A small network was shown many inputs. Here are its activations along a few directions, one row for each input.
In each table, some parts of the input vary, and every possible input appears once, in random order.
A made-up example of a description, with smaller parts first: one of 5 places around a ring, together with either a single point or (one of 2 separate values, together with one of 4 places along a line) or one of 11 places around a ring.
Shared parts are said once, and a part with two or three values counts as separate values.

Other details of the inputs vary at random and push rows far along two fixed directions, the same in every table; ignore that.

Rows:
R1: [ 1.69  0.98  6.44 -4.85 -1.53  3.24  3.52  2.57 -0.28 -3.14  2.19  1.30
  0.81  4.15]
R2: [ 0.26  3.23 -0.19 -3.48 -0.93  3.33  2.27 -0.91 -1.58 -2.26  1.75  0.68
 -0.50  1.09]
R3: [ 1.05 -2.69 -3.06  2.54 -0.89 -3.19 -2.37  0.05  0.73  3.77 -2.59 -0.55
 -0.43 -3.13]
R4: [ 2.24  3.31 -6.61 -3.66 -4.61 -3.77  2.28  1.51  3.53  2.54 -4.68  4.12
 -5.77  0.51]
R5: [-3.49 -3.47  3.70  6.31  4.61  0.85 -3.96 -1.99 -2.83 -1.35  2.87 -4.52
  5.59 -2.65]
R6: [-0.78 -0.12  2.63 -0.10  2.76  2.64  0.50 -0.60 -0.34 -1.37  2.34 -0.61
  0.68  1.80]
R7: [ 0.23  3.21  5.77 -5.62  0.75  5.29  4.77  0.84 -0.13 -4.44  3.61  1.63
 -0.82  6.54]
R8: [ 0.09  3.94  5.81 -6.13  0.18  5.17  5.42  1.09 -0.21 -4.61  3.37  1.87
 -1.26  6.79]
R9: [-3.53 -3.66  3.76  6.46  4.70  0.78 -3.97 -2.23 -3.01 -1.22  2.92 -4.50
  5.56 -2.76]
R10: [-1.27  3.10  0.52 -1.85  0.49  1.28  2.08 -0.11  0.25 -2.77  0.97  0.93
 -0.93  2.34]
R11: [ 0.31 -1.50 -6.18  3.39 -1.36 -5.18 -3.11 -0.12  1.43  3.64 -3.96 -0.13
 -0.96 -4.63]
R12: [-3.12 -3.84  4.06  6.01  4.53  1.23 -3.75 -2.12 -3.06 -1.04  3.16 -4.31
  5.23 -2.09]
R13: [-0.98 -5.48  5.25  5.30  2.45  0.01 -4.25  0.10 -2.46 -0.24  1.98 -4.29
  6.55 -3.73]
R14: [-1.78 -0.01 -7.48  4.19  0.44 -4.06 -2.50 -2.30  1.00  3.41 -3.12 -0.10
 -2.33 -2.77]
R15: [ 2.60  2.99 -6.52 -3.87 -4.72 -3.50  2.30  1.56  3.43  2.90 -4.55  4.23
 -6.04  0.95]
R16: [ 0.63 -1.64  3.87 -0.15 -0.21  0.72 -0.18  1.23 -0.73 -0.86  0.88 -0.67
  2.30  0.04]
R17: [ 1.91 -1.56 -7.06  2.02 -2.76 -3.27 -3.10 -0.98 -0.42  4.39 -3.26 -0.49
 -0.46 -6.11]
R18: [-2.10 -0.47 -4.98  4.27  1.32 -2.90 -2.63 -2.18  0.28  2.16 -1.93 -0.82
 -0.74 -2.67]
R19: [ 3.32  2.35 -6.61 -4.14 -3.65 -2.82  2.26  1.62  4.14  3.59 -4.40  4.26
 -6.35  0.93]
R20: [ 2.73  1.33  6.88 -6.63 -1.56  4.16  4.42  2.97  0.26 -3.11  2.46  1.98
 -0.11  5.41]
Each input here is: one of 2 separate values, together with either a single point or one of 9 places along a line.
- The inputs of R9 and R4 match in every part but the choice among 2 separate values. If R7 is changed in the same way as R9 into R4, which row does it become? => R20
- Which other rows does R5 become when the choice among 2 separate values takes its other values? List them by row number. => R13

Rows:
R21: [-2.59 -1.17  2.85  2.95  4.91  2.56 -1.61 -1.87 -1.42 -2.04  3.26 -2.52
  2.79  0.03]
R22: [ 0.44 -3.18  4.15  1.38  1.53  2.45 -1.53 -0.33 -2.34 -0.29  2.45 -2.37
  3.74 -1.16]
R23: [ 1.10 -2.26  7.07 -1.03 -0.15  1.34  0.54  2.58 -0.49 -1.73  1.76 -0.63
  2.93  1.52]
R24: [ 2.14  2.82 -2.34 -4.76 -3.47 -0.30  3.47  1.03  1.77  1.14 -1.96  3.46
 -4.72  3.32]
R25: [-0.80  2.20  4.35 -2.80 -0.47  2.86  3.06  0.27 -1.27 -3.21  2.30  0.63
  0.15  4.03]
R26: [ 0.87 -0.05  4.56 -2.07 -1.55  1.86  1.15  1.55 -1.43 -2.38  1.50 -0.25
  2.39  0.85]
R27: [ 0.88  4.26 -4.34 -4.20 -1.89  0.65  3.26 -0.56  1.38  0.48 -1.20  3.12
 -4.89  2.49]
R28: [ 1.27 -4.29  5.24  1.27  1.90  1.66 -1.79  1.05 -1.00 -0.07  2.09 -2.12
  3.98 -1.37]
R29: [ 2.98  3.69 -2.88 -6.01 -4.13  0.34  3.46  1.63  1.64  0.00 -1.65  3.40
 -3.89  1.66]
R30: [-2.77  0.11 -5.46  4.71  1.83 -3.53 -2.97 -2.02  0.65  1.21 -1.99 -0.97
 -0.42 -3.32]
R31: [ 3.18  2.84 -1.08 -5.74 -4.53 -1.40  3.36  3.41  2.93 -0.12 -2.57  3.76
 -3.23  1.97]
R32: [-1.79  2.76  3.97 -2.37  2.32  3.55  3.13 -0.22  0.09 -3.65  2.90  0.72
 -0.72  5.34]
R33: [-0.98  3.23 -4.96 -0.57  0.64 -0.78  0.67 -1.01  1.67 -0.14 -1.12  1.41
 -2.85  0.02]
R34: [ 1.73 -3.08 -3.81  2.70 -0.69 -3.54 -3.42  0.57  1.17  3.70 -2.75 -0.85
  0.57 -5.11]
R35: [-1.74 -1.43  3.71  2.46  1.49  1.46 -1.51 -0.91 -2.86 -2.06  2.46 -2.63
  4.14 -1.35]
R36: [-1.33 -0.76 -3.36  3.05  0.76 -1.60 -1.65 -2.14 -0.40  2.39 -1.10 -0.80
 -1.05 -1.19]
R37: [ 1.17 -3.60 -2.79  3.23 -0.26 -3.72 -2.92  0.28  1.46  4.27 -2.83 -0.44
 -0.39 -2.86]
R38: [-2.87  0.94  4.40  0.75  2.80  2.16  0.88 -0.55 -0.93 -3.51  2.78 -0.99
  1.73  2.79]
R39: [-0.09 -2.43 -3.71  3.74 -1.36 -3.92 -2.87 -0.63 -0.13  3.55 -2.68 -0.78
  0.01 -3.50]
R40: [-0.81 -0.61 -5.57  3.30  0.31 -2.12 -2.71 -2.13 -0.49  2.44 -1.66 -1.16
 -0.27 -4.17]
- The inputs of R22 and R21 match in every part but one. If R39 is changed in the same way as R22 into R21, which row does it become? => R38
- Describe the family of inputs behind these rows. => one of 4 places along a line, together with one of 5 places around a ring
- A walk changes only the place on the line of 4. It starts at R33 and steps to R40. List the rest of the walk in order. => R29, R34
- A walk changes only the place on the ring of 5. It starts at R27 and steps to R40. List the rest of the walk in order. => R35, R25, R36

Rows:
R41: [-1.76  5.64  4.23 -5.22  0.18  3.87  6.49  0.38  0.40 -3.80  2.02  1.95
 -3.36  6.90]
R42: [-0.04  0.58  5.32 -2.62  2.95  6.23  2.01 -0.97 -1.85 -3.16  4.91 -0.77
  1.34  3.73]
R43: [-0.43  3.01 -2.83 -1.12 -2.17  0.98  0.41 -1.26 -2.28 -1.27  0.08 -0.44
  0.51 -2.81]
R44: [-0.49  5.48  3.82 -6.17 -1.39  4.71  6.49  0.16 -1.04 -3.26  2.32  1.57
 -2.95  5.57]
R45: [-3.47 -2.38  6.11  3.68  5.14  3.25 -0.84 -2.30 -2.43 -1.67  4.08 -2.97
  2.90  2.72]
R46: [-0.02  6.24  3.20 -6.96 -0.77  5.19  6.26  0.68 -0.43 -4.16  2.49  1.43
 -2.34  3.94]
R47: [-1.74 -3.54  7.96  3.37  1.26 -0.58 -1.58  1.64 -1.42 -2.21  1.79 -2.41
  5.03  0.52]
R48: [-4.04  1.13 -4.55  5.07  2.08 -3.35 -2.76 -2.06  0.17 -0.36 -1.44 -1.40
  0.44 -3.22]
R49: [ 0.20  5.43 -0.20 -5.43 -4.37  2.71  4.54 -0.43 -2.25 -2.69  0.85  2.13
 -2.03  2.87]
R50: [ 2.83  2.16 -4.27 -3.46 -3.91 -2.62  2.25  2.07  2.81  3.04 -3.97  2.11
 -4.47 -1.78]
R51: [-3.26 -0.59  4.21  2.88  5.36  2.65 -2.08 -1.15 -1.54 -5.08  4.27 -2.48
  5.07  0.14]
R52: [ 1.59 -3.10 -2.07  2.55 -3.96 -3.37 -2.73  0.20 -1.85  3.42 -2.56 -1.35
  1.73 -5.20]
R53: [ 2.98 -2.22  7.62 -3.57 -3.15  3.56  1.37  1.95 -3.09 -2.16  2.91  0.08
  3.59  2.78]
R54: [ 1.23 -4.69 -1.69  3.52 -0.73 -3.11 -2.87 -0.32  0.12  5.30 -2.32 -1.07
 -0.32 -2.46]
R55: [-0.83 -0.35 -4.92  2.88  2.62 -0.20 -2.52 -2.42 -0.22  1.88 -0.35 -1.77
 -0.13 -4.49]
R56: [-0.90  4.33 -4.63 -2.47  0.19 -0.54  1.86 -0.77  2.57 -1.84 -0.70  3.84
 -4.15  4.71]
R57: [ 2.07  2.87  1.63 -5.67 -1.50  0.27  3.19  3.85  3.52 -3.25 -0.24  3.69
 -1.52  3.92]
R58: [ 2.73  0.07 -0.24 -2.29 -4.31 -0.70  0.13  1.88 -0.92  0.19 -1.27  0.06
  1.33 -3.38]
R59: [-1.32 -2.62  7.62  2.23  1.78  0.22 -1.46  2.25 -0.82 -3.34  2.16 -2.45
  5.73 -0.79]
R60: [-0.45  4.49 -7.74 -1.78  1.03 -1.32  1.67 -0.98  3.67  1.24 -2.55  2.65
 -5.76  0.28]
R61: [ 1.92 -4.17  6.56  0.41  2.37  3.04 -1.53  1.68 -1.17 -0.88  3.00 -2.88
  4.98 -2.53]
R62: [-0.12 -2.30 -4.01  3.39 -1.34 -5.91 -2.69  0.50  2.38  3.38 -4.01  1.51
 -1.72  0.08]
R63: [-4.95 -0.64  5.43  4.45  3.56  1.15 -1.28 -1.71 -2.91 -3.93  3.30 -2.96
  4.27  1.16]
R64: [-0.29  3.26 -7.46 -1.19  1.03 -1.31  1.40 -1.59  3.45  2.21 -2.38  2.94
 -6.26  2.30]
R65: [-1.83 -1.72 -3.94  4.40  1.50 -1.18 -2.37 -3.46 -1.35  3.56 -0.69 -1.65
 -0.98 -1.69]
R66: [ 2.34 -4.63 -2.49  2.70  0.40 -2.11 -3.33  0.03  0.98  4.64 -1.75 -0.92
  0.14 -3.37]
R67: [-1.55 -2.89  3.34  3.40  1.06  2.94 -2.74 -2.97 -5.50 -1.36  3.80 -3.21
  5.37 -1.14]
R68: [ 1.64  2.77 -0.65 -3.95 -2.16 -1.55  3.57  2.88  3.65  0.90 -2.66  2.49
 -4.02  1.18]
R69: [ 1.73  0.76 -0.55 -3.05 -2.13 -1.75  2.87  1.98  3.35  2.40 -2.70  3.46
 -4.91  4.40]
R70: [-0.30 -0.67 -6.90  3.42  0.27 -1.07 -4.29 -2.89 -1.80  1.46 -0.78 -1.72
  1.86 -6.72]
R71: [-3.36  0.51 -3.98  4.68  3.08 -2.14 -1.91 -2.33  0.33  1.60 -1.38 -2.21
 -0.72 -3.70]
R72: [-3.09  1.28 -2.26  2.19  1.29 -1.52 -0.54 -2.09  0.19 -0.90 -0.15  1.00
 -1.49  3.24]
R73: [-0.75 -3.29 -0.63  4.55  0.33 -4.34 -2.12  0.38  1.18  4.25 -2.91 -1.58
 -0.38 -2.78]
R74: [ 2.51  1.54 -5.20 -2.68 -1.15 -2.95  1.30  2.21  5.02  2.83 -3.94  3.19
 -4.81 -0.43]
R75: [ 0.92 -4.89 -2.67  4.48  2.14 -3.37 -3.91  0.15  2.28  4.71 -2.32 -0.86
 -0.08 -2.66]
R76: [ 0.61 -3.41 -1.25  3.40 -1.38 -3.51 -2.05  0.18 -0.14  4.71 -2.69 -1.80
 -0.09 -4.05]
R77: [-0.31 -2.11  3.61  1.14  1.92  4.61 -2.22 -2.20 -4.56 -2.86  4.71 -2.52
  5.55 -0.76]
R78: [ 2.01  0.84 -5.51 -1.65 -2.21 -4.20  0.13  1.98  4.56  1.80 -3.85  4.16
 -4.14  2.16]
R79: [ 2.67 -3.77  5.67 -0.49 -0.32  2.99 -2.28  1.63 -2.88 -2.26  3.01 -2.33
  6.83 -3.49]
R80: [ 5.34  1.62  4.29 -9.04 -4.61  4.35  4.20  3.27 -0.21 -3.10  1.90  3.50
 -0.05  4.84]
- The inputs of R41 and R44 match in every part but one. If R64 is changed in the same way as R41 into R44, which row does it become? => R42
- The inputs of R68 and R50 match in every part but one. If R60 is changed in the same way as R68 into R50, which row does it become? => R55
- Describe the family of inputs behind these rows. => one of 2 separate values, together with one of 4 places along a line, together with one of 5 places around a ring
- Which other rows does R80 become when the place on the ring of 5 takes its other values? List them by row number. => R52, R53, R58, R79
- Which other rows does R78 become when the choice among 2 separate values takes its other values? List them by row number. => R56
